A small network was shown many inputs. Here are its activations along a few directions, one row for each input.
In each table, some parts of the input vary, and every possible input appears once, in random order.
Descriptions start from the smaller parts, as in this example, which fits no table here: one of 5 places around a ring, together with either a single point or (one of 2 separate values, together with one of 4 places along a line) or one of 9 places along a line.
Shared parts are said once, and a part with two or three values counts as separate values.
(in the rows, 128 means zero)

Rows:
x1: [161 120 139 162 122 139 111 129 137 117 122 132 142 114 173]
x2: [107 139 101 109 107 105  62  16 146 108 134 120 132 128 107]
x3: [132 133 133 109 123 131 151 140 114 150 138 137 115 148 116]
x4: [117 132 136 106 129 129 159 142 110 139 135 127 114 140  97]
x5: [121 126 129 151 143 132 115 154 146 118 122 117 143 123 147]
x6: [102 125 126 139 146 132 114 158 142 110 129 118 145 114 130]
x7: [161 130 130 128  96 123 148 112 102 145 128 168  99 141 150]
x8: [152 125 132 114 118 134 154 125 118 151 137 153 109 152 130]
x9: [140 115 133 159 138 140 113 139 141 118 127 130 146 121 161]
x10: [100 128 116 134 148 135 124 154 144 112 115  97 151 106 119]
x11: [115 134 134  97 139 109 157 140 108 140 121 109 112 121  77]
What is each input in this table made of?
> either a single point or (one of 2 separate values, together with one of 5 places along a line)

Rows:
x12: [156 130 133 122 109 108 152 117  99 141 118 154  94 129 130]
x13: [136 115 156 121 151 153 180 209 118 152 143 138 124 147 121]
x14: [161 126 144 117 111 112 159 116  91 144 125 150 100 124 122]
x15: [118 134 118 140 135 105  46  56 167 105 128 107 150 121 133]
x16: [132 136 136 120 118 131 173 174 104 145 126 145 106 141 128]
x17: [113 128 126 144 139 108  48  56 162  98 131 100 150 121 127]
x18: [126 135 107  94 112 126 108  33 140 136 139 120 128 153  99]
x19: [120 120 107 171 127 145  58  99 174  90 130 131 167 115 185]
x20: [139 131 149 114 122 137 177 175  97 144 133 138 111 137 117]
x21: [132 123 121 158 145 130 128 162 140 117  94  95 153  88 147]
x22: [146 132 135 124 109 124 166 150 100 148 123 151  99 132 130]
x23: [ 74 136 105 114 132 112  88  82 139 100 131 106 139 115  90]
x24: [140 124 153 119 136 145 179 194 103 154 142 142 117 145 124]
x25: [ 75 140  97 110 129 107  88  87 145 105 125 111 136 116  97]
x26: [124 135  97  93 109 123 104  40 141 140 135 125 122 151 104]
x27: [154 128 150 117 113 129 171 152  92 145 132 144 105 127 120]
x28: [133 119 136 156 153 135 123 158 143 101 103  84 159  77 137]
x29: [132 129 138 124 133 138 175 192 111 155 133 147 112 149 133]
x30: [130 121 143 128 148 143 176 209 123 151 136 144 117 152 131]
x31: [117 117 111 176 130 150  61 100 171  89 132 127 171 117 184]
What is each input in this table made of?
> one of 2 separate values, together with either a single point or one of 4 places along a line or one of 5 places along a line
The inputs of x26 and x18 match in every part but the choice among 2 separate values. If x29 is changed in the same way as x26 into x18, which row does it become?
> x24
Start at x13 and move only the place on the line of 5, one step at a time. The first step leads to x24. Which rows follow, in order?
> x20, x27, x14

Rows:
x32: [144 129 138 115 116 129 151 129 109 145 137 146 110 144 124]
x33: [142 123 137 147 129 139 137 161 127 128 126 136 132 123 154]
x34: [116 136 103 117 109 109  76  34 142 113 129 124 130 127 118]
x35: [160 126 136 120 110 128 151 117 109 149 134 156 106 145 137]
x36: [108 125 130 135 151 131 125 157 139 113 119  97 148 106 116]
x37: [109 136 124 102 134 115 139 126 121 134 125 112 120 127  89]
x38: [117 133 129 107 128 121 146 131 115 139 132 128 114 138 100]
x39: [115 124 111 154 135 129  56  76 172  97 127 110 163 117 152]
x40: [159 121 139 157 122 137 134 148 125 128 123 145 129 124 170]
x41: [128 132 129 107 123 128 153 131 115 144 134 135 112 144 109]
x42: [113 126 130 137 142 132 130 162 134 118 125 120 137 117 129]
x43: [124 124 130 139 137 138 139 165 130 127 126 127 136 124 138]
What is each input in this table made of?
> one of 2 separate values, together with either a single point or one of 5 places along a line
The inputs of x36 and x37 match in every part but the choice among 2 separate values. If x43 is changed in the same way as x36 into x37, which row does it become?
> x41
Which other rows does x39 become when the choice among 2 separate values takes its other values? List them by row number.
> x34
